A small network was shown many inputs. Here are its activations along a few directions, one row for each input.
Each table varies a few parts of the input and shows all the possible inputs, shuffled.
Descriptions start from the smaller parts, as in this example, which fits no table here: ring(5) and (point or ring(9) or (values(3) and line(4))).
Shared parts are said once, and a part with two or three values counts as separate values.

Other details of the inputs vary at random and push rows far along three fixed directions, the same in every table; ignore that.

Table:
R1: [  1  17 -22   1  11  26  -6 -24 -26 -45  -1]
R2: [  8 -21  11  -8  -8 -17   5  23  -7  18   5]
R3: [ 25 -12  -4  12  15 -10   8  32   5   2   0]
R4: [ -8   1 -20  -6  51   1   4  22  -2 -50 -28]
R5: [  9  -4  22   0   4 -15  14  25  11  26   8]
R6: [-12  -2 -17 -38  22   5   4  11  11 -46 -15]
R7: [ 39   1   7 -23 -43  -6   7  -9  -7  13  25]
R8: [-11   3 -22   8   8  14 -15 -20  -9 -32 -11]
R9: [-15  27   4   6  -9  17 -20 -43  -1   2 -18]
R10: [-20  13  -5   3  40  -4  -7   4  22 -21 -40]
R11: [ 32   3   1  28 -26   8  -1  -7   0  25  26]
R12: [ -2  22 -24  10  12  28  -4 -25 -19 -40   6]
R13: [-11  10   6 -10  15  -2  -4  -2   3  -6 -19]
R14: [ 19 -18  -6 -29   0  -9  19  30   6 -10  19]
R15: [-34   5  37 -15  29 -17   7  14  32  22 -36]
R16: [ -9  23  17  10 -24  18  -9 -43   0  20   7]
R17: [ 35  -5 -17  29  -9   8   3   5  -7   2  20]
R18: [ 35   0   8   1 -34   2  -4  -8 -21  24  21]
R19: [-18  -2 -21   2  29   5  -4   2  -4 -37 -13]
R20: [ 15 -25  -9   0   9 -17   5  35  -8  -4   3]
R21: [-40  -6  23 -13  25 -18   8  16  22  17 -20]
R22: [ 14 -14  -6   9  -9  -4   4  15 -10   6  26]
R23: [-12   4  -6   9  -5   3 -15 -17   4   3 -10]
R24: [ 18 -11  -7 -28  -1 -11  23  37  -1  -7   9]
R25: [-32  17  45   3 -15   0  -4 -32  26  53 -15]
R26: [ -7  11 -22  11 -11  19 -23 -39 -14 -21  -2]
R27: [-15   4   2  -5  -8   1 -12 -18  -7   3  -4]
R28: [ 23 -11 -23  26 -11   3  -1  11 -11  -3  27]
R29: [ -9  19  16   2 -26  19  -6 -43 -11  16   9]
R30: [  6 -18  11 -11  -5 -23   3  25  -3  22   4]
R31: [ 24 -10 -12  11 -30   8   0  -9 -32   2  38]
R32: [  5 -20  10  -2  -4 -17   6  25  -1  20   7]
R33: [ 25 -16  -1 -28 -20  -4  12  16   2  -1  21]
R34: [-18   9  29 -16  -3  -1  -3 -15   4  14 -16]
R35: [ 17 -24 -14  11  10 -16   2  35   1  -1  -1]
R36: [-25   5  19   3 -14  -8 -14 -18  22  36 -17]
R37: [-21  24   7  12  -7  23 -10 -46   1   4  -7]
R38: [  3 -20  15  -5  -6 -18   6  22   0  23   7]
R39: [  3 -10  17  -2 -23 -10   6   7  -7  30  25]
R40: [ 17 -24 -16  15  10 -15   1  35   3  -1  -2]
R41: [ 28 -14 -20   8 -14  -3  -6  10 -23  -5  20]
R42: [-17   4  -4  11  -2   6  -6 -12   5   1   4]
R43: [ 16 -23 -13   0  12 -20   3  37  -5  -2   2]
R44: [ -8   6 -19 -14  48   0   2  19  -6 -49 -24]
R45: [ -8  15 -21   8  34   8 -11  -5   4 -36 -29]
R46: [-13  13  15  -3  -2   8  -4 -21  -1   4  -9]
R47: [ 47  -2 -10  19 -37  15  -7 -13 -27   7  24]
R48: [  5 -19   3  15  -1 -14   6  23  13  24   7]
R49: [ 17 -20  -2   0 -11 -10   0  15 -14   6  12]
R50: [ 13 -11   4  15  25 -21  15  47  26  15  -4]
R51: [-13   9   6   4 -29  15  -8 -38 -15  12  16]
R52: [ 29  -9   4   4 -10  -3   2  12 -10   9   7]
R53: [ 14 -12   0 -36   1 -21  21  46   8   3   0]
R54: [ 24 -16 -17   8 -13   0   1  10 -27 -10  25]
R55: [-31   8  39  -4  10 -14  -4  -6  38  35 -39]
R56: [  9 -15  15  -5  23 -22  17  45   9  12  -8]
R57: [-19  11  24   6   4   0  -6 -15  24  22 -23]
R58: [-25   1 -15  10  35  -1   0  13  18 -23 -16]
R59: [ -8  17  18  -2 -22  15  -8 -38  -9  13   1]
R60: [  5  22 -22   8 -13  35 -17 -48 -32 -36   1]
R61: [-13  10 -27 -26  18  13  14   5  -5 -44  -2]
R62: [  3  12 -35  14  28  22 -11 -12 -12 -56 -19]
R63: [ 26 -10  -3   2  13 -14   6  33  -1   3  -2]
R64: [-12   4 -22  10   9  15 -12 -19  -8 -31  -5]
R65: [ 31  -8   3 -24 -19 -11  15  12  -3  -3  15]
R66: [ 37  -1 -18  27  -8   9   3   8 -11  -4  26]
R67: [-26  11   1   0  42   1   1   6  15 -21 -33]
R68: [-26   8  32   1  10 -11  -4  -4  36  32 -37]
R69: [ 18 -20  -5   6 -11  -9  -1  16 -11   8  10]
R70: [-25  23  12   0  -2  19  -7 -43   0   1  -7]
R71: [-19  13  -5 -10  41  -1  -4   6   7 -28 -34]
R72: [  4   4 -29   0  -2  14 -13 -20 -28 -37   7]
R73: [ -7   6 -32  14   7  22  -9 -23 -19 -38   8]
R74: [-19  -5 -10   7  20  -2   1   6   7 -11  -8]
R75: [ 17 -18   3 -39  -1 -19  15  38  14   2   5]
R76: [ 30   4   4  22 -27   8   0  -8  -6  24  29]
R77: [ 16 -20   1  -5 -12 -11   2  15 -17   6  13]
R78: [ 29   3  11   8 -31   6   5  -6 -16  24  33]
R79: [  3 -25  -3  10  19 -25   8  46  15  10  -6]
R80: [-34  11  40  -8  10  -8   4  -9  27  35 -22]
R81: [ 37  -4  -9 -16 -19  -2  15   7 -12 -15  24]
R82: [-14  -2 -28  12  30   6  -7   3   2 -38 -16]
R83: [-18  11  18  12   6   2  -3 -16  27  22 -17]
R84: [-29   3  28  -1 -20  -4 -13 -26  18  38 -17]
R85: [-31  19  49 -15 -16  -3   1 -24  15  45  -4]
R86: [ 25 -10  -3 -23   4 -15  26  29   2 -12  17]
R87: [ 39   5  -6 -11 -36   5  13  -8 -13  -2  41]
R88: [-22  23  11   5  -7  22  -7 -45  -4   5  -4]
R89: [-11  26  -2  15  -5  15 -21 -39  12  -1 -22]
R90: [  5 -23   1  -2  18 -29   4  44  13  13 -10]
R91: [ 29  -7 -21  26 -31  12  -5  -7 -23   2  40]
R92: [ -6  15 -38 -19  18  17  12   6 -11 -57   5]
R93: [ -1  17 -24   4  13  28  -2 -26 -26 -45   5]
R94: [-27  14  45  -2 -18  -3 -10 -30  24  50 -26]
R95: [  9 -12  12   4 -27  -5   3   0 -10  30  25]
R96: [-10  13  15 -31 -37   6   1 -22   2  14  -1]
R97: [  3 -10  14   3 -23  -9   4   7  -4  30  24]
R98: [-20   6   6  -1  -8   5  -3 -16  -5   4   8]
R99: [-26 -12  -9 -17  48 -13  10  32   4 -33 -22]
R100: [-27  -6   6  -1  20 -11  -1   9  18   4 -20]
R101: [-41  -7  23  -9  27 -20   7  17  30  20 -24]
R102: [-24   4  -8 -38  26   3  10  10  22 -36  -7]
R103: [ 17 -17 -12  20  -6  -4   3  17  -3   8  18]
R104: [-24   9  19   4 -23   4  -8 -28   7  29   6]
R105: [ 11  26 -30  33 -16  39 -21 -53 -13 -28   1]
Each input here is: line(5) and (values(3) or (values(2) and line(9))).
Question: The inputs of R12 and R4 match in every part but the line(5) part. If R91 is changed in the same way as R12 into R4, which row does it become?
Answer: R8
Question: The inputs of R72 and R77 match in every part but the line(5) part. If R44 is changed in the same way as R72 into R77, which row does it become?
Answer: R34
Question: The inputs of R98 and R2 match in every part but the line(5) part. If R97 is changed in the same way as R98 into R2, which row does it become?
Answer: R49
Question: Which other rows does R66 become when the line(9) part takes its other values? List them by row number.
Answer: R5, R11, R12, R16, R50, R76, R78, R85
Question: Which other rows does R87 become when the values(3) part takes its other values? List them by row number.
Answer: R92, R102
Question: Which other rows does R105 become when the values(2) part takes its other values? List them by row number.
Answer: R79
Question: Which other rows does R103 become when the line(9) part takes its other values? List them by row number.
Answer: R21, R31, R48, R51, R73, R74, R95, R101
Question: Which other rows does R63 become when the values(2) part takes its other values? List them by row number.
Answer: R43

Table:
R106: [ 24 -26 -10   9 -26  -7   3   6 -22  15  28]
R107: [-18  -9   3   8  19  -5  -2   8  12  -1 -16]
R108: [-19   8  26 -15   4   3   7  -4  13  11 -14]
R109: [-13  -5  -7  13  20   4   0   6  -2 -11  -8]
R110: [  2  -3  44 -16 -18 -15  12  12  11  50   1]
R111: [-24  25  18   7 -18  19  -8 -48  10  16  -2]
R112: [-22  30  16   4 -10  15 -11 -45   3  12  -5]
R113: [ 11  11 -25  10  19  11  -6 -10  -7 -36  -1]
R114: [ -9  -7  -6   9  20  -4  -8   6   5 -12 -15]
R115: [-26  17  12  14 -16  17 -17 -45  -8  16  -4]
R116: [ 46  -8 -11  12 -32  -3  -1  11 -19  19  24]
R117: [ 30 -17   0  21 -22  -7  -2  13 -20  24  22]
R118: [-10  27 -14   8 -20  27 -23 -54  -5 -14  -8]
R119: [ -1 -18   4 -32  28 -19  14  47   8  -9  -2]
R120: [ 50 -11 -13  16 -18  -1   3  10 -11   4  28]
R121: [-29  13  21 -26 -16   7   0 -39   2  13 -14]
R122: [-18   1  -5 -15  20  -1   0   7   5 -17   6]
R123: [ 29 -10 -22   0  15   5  10  24  -6 -35   5]
R124: [-26  17  18  -3  -5   2  -3 -14  10  23 -15]
R125: [ 12   7 -42  13   8  21 -10 -11  -9 -46  -3]
R126: [ -1  -3  14 -20  29 -18  10  32  12  -5 -22]
R127: [ -3  23  -6   4 -25  37 -11 -54 -13 -17   5]
R128: [ 18   3  10  14 -24   6   6  -7  -4  25  23]
R129: [ 30  -9   9   5 -26 -13   6  21  -6  39  16]
R130: [ -2  11  -6   3  22   0   0  -1   3 -16  -8]
R131: [-20 -16   1 -24  25 -25  17  34  14   1 -18]
R132: [ 25 -14  -9   1 -34 -12   6  15 -15   9  31]
R133: [-23   3  24   4  -3  -7 -12 -16   7  30 -14]
R134: [-11  12  -3   5 -11  13  -8 -23   9   0  -9]
R135: [-35   5  37 -32  -3 -19   8  -2  18  18 -17]
R136: [ -1  11   9 -11  -6   6  -7 -20   5  -5 -11]
R137: [-21 -16  17   3  24 -19   7  29  20  17 -17]
R138: [  7   9 -17  -6  19  12   2   2 -14 -38  -8]
R139: [-18   3  -3  -2  17   1   5  10  18  -5 -18]
R140: [  5   5 -25  11  24  12   3  -1   2 -38  -2]
R141: [ -5 -23  10  -1  33 -31   4  46  16  11 -19]
R142: [-30  -2  -3 -24  20  -7  -2  18  11 -10 -10]
R143: [-19  18 -10  -3 -13  21  -7 -53 -13 -14   6]
R144: [ -1  -2 -20   4  25   2   9  27   2 -21  -8]
R145: [ 25 -10 -26  10  27  -3   9  27   2 -31   5]
R146: [ 36  -9 -14  10 -36  -3   6   3 -23  -1  46]
R147: [-31  -4  32   0   1 -13  -8  -7  24  34 -21]
R148: [ 15  12 -43  11   8  20 -14 -13 -18 -45  -2]
R149: [ 18   6  13  12 -24   3   5  -7  -6  28  23]
R150: [ -6 -10 -31   4  13  12 -12   0 -21 -37  12]
R151: [-14 -19 -10  -1  21 -19   6  30  -3 -21  -2]
R152: [ 35 -14  22  -5 -30 -11   8  13   4  35  16]
R153: [ 37 -12  22  -8 -25 -16   6  18  -2  33  14]
Question: What is each input in this table made of?
Answer: line(4) and (values(3) or ring(9))
Question: The inputs of R119 and R122 match in every part but the line(4) part. If R153 is changed in the same way as R119 into R122, which row does it become?
Answer: R113
Question: The inputs of R112 and R117 match in every part but the line(4) part. If R111 is changed in the same way as R112 into R117, which row does it become?
Answer: R137
Question: Which other rows agree with R125 in the line(4) part? List them by row number.
Answer: R116, R118, R124, R129, R131, R132, R134, R139, R142, R144, R148
Question: Which other rows does R122 become when the values(3) part takes its other values? List them by row number.
Answer: R143, R146
Question: Which other rows does R152 become when the ring(9) part takes its other values? List them by row number.
Answer: R108, R110, R123, R126, R127, R136, R138, R153

Table:
R154: [  9 -18  -1  12  -3 -10   2  19  -4  13  17]
R155: [-12  -4  15  10 -16  -5  -5 -13   1  30   0]
R156: [-19   5  37 -13  10 -14   6   9  31  33 -21]
R157: [-17  -1  11   7  -9   1  -3 -17   0  18   6]
R158: [ 24 -10 -11  23 -30   4 -12 -11 -16  21  17]
R159: [-20   7  -7  13  -2  13 -14 -24  -6 -11  -1]
R160: [ 19 -19   2 -18 -10 -13   7  21  -5  -3  13]
R161: [  1  14  15   2  -9   5  -3 -14  10  15  -8]
R162: [-12   2  -9 -16   8   3   5  -9 -15 -31 -10]
R163: [ -1  14  -3   3  12   8  -7 -11  10 -11 -15]
R164: [  5 -15 -19 -20  32 -15  18  44   7 -29  -2]
R165: [ 12  -8 -21 -13  14   1   9  24 -19 -28   8]
R166: [ 20   5 -10  -2 -33  11   2  -9 -19  -3  31]
R167: [  1  19 -12   7  10  15 -12 -17   1 -20 -16]
R168: [-16   6 -18  14   8  13 -17 -20  -8 -18  -9]
R169: [-22  11  21 -11  21  -5   9   1  26   5 -20]
R170: [ 26  -8  13   3  -4 -11  14  28   6  19  10]
Question: What is each input in this table made of?
Answer: ring(5) or (values(2) and line(6))
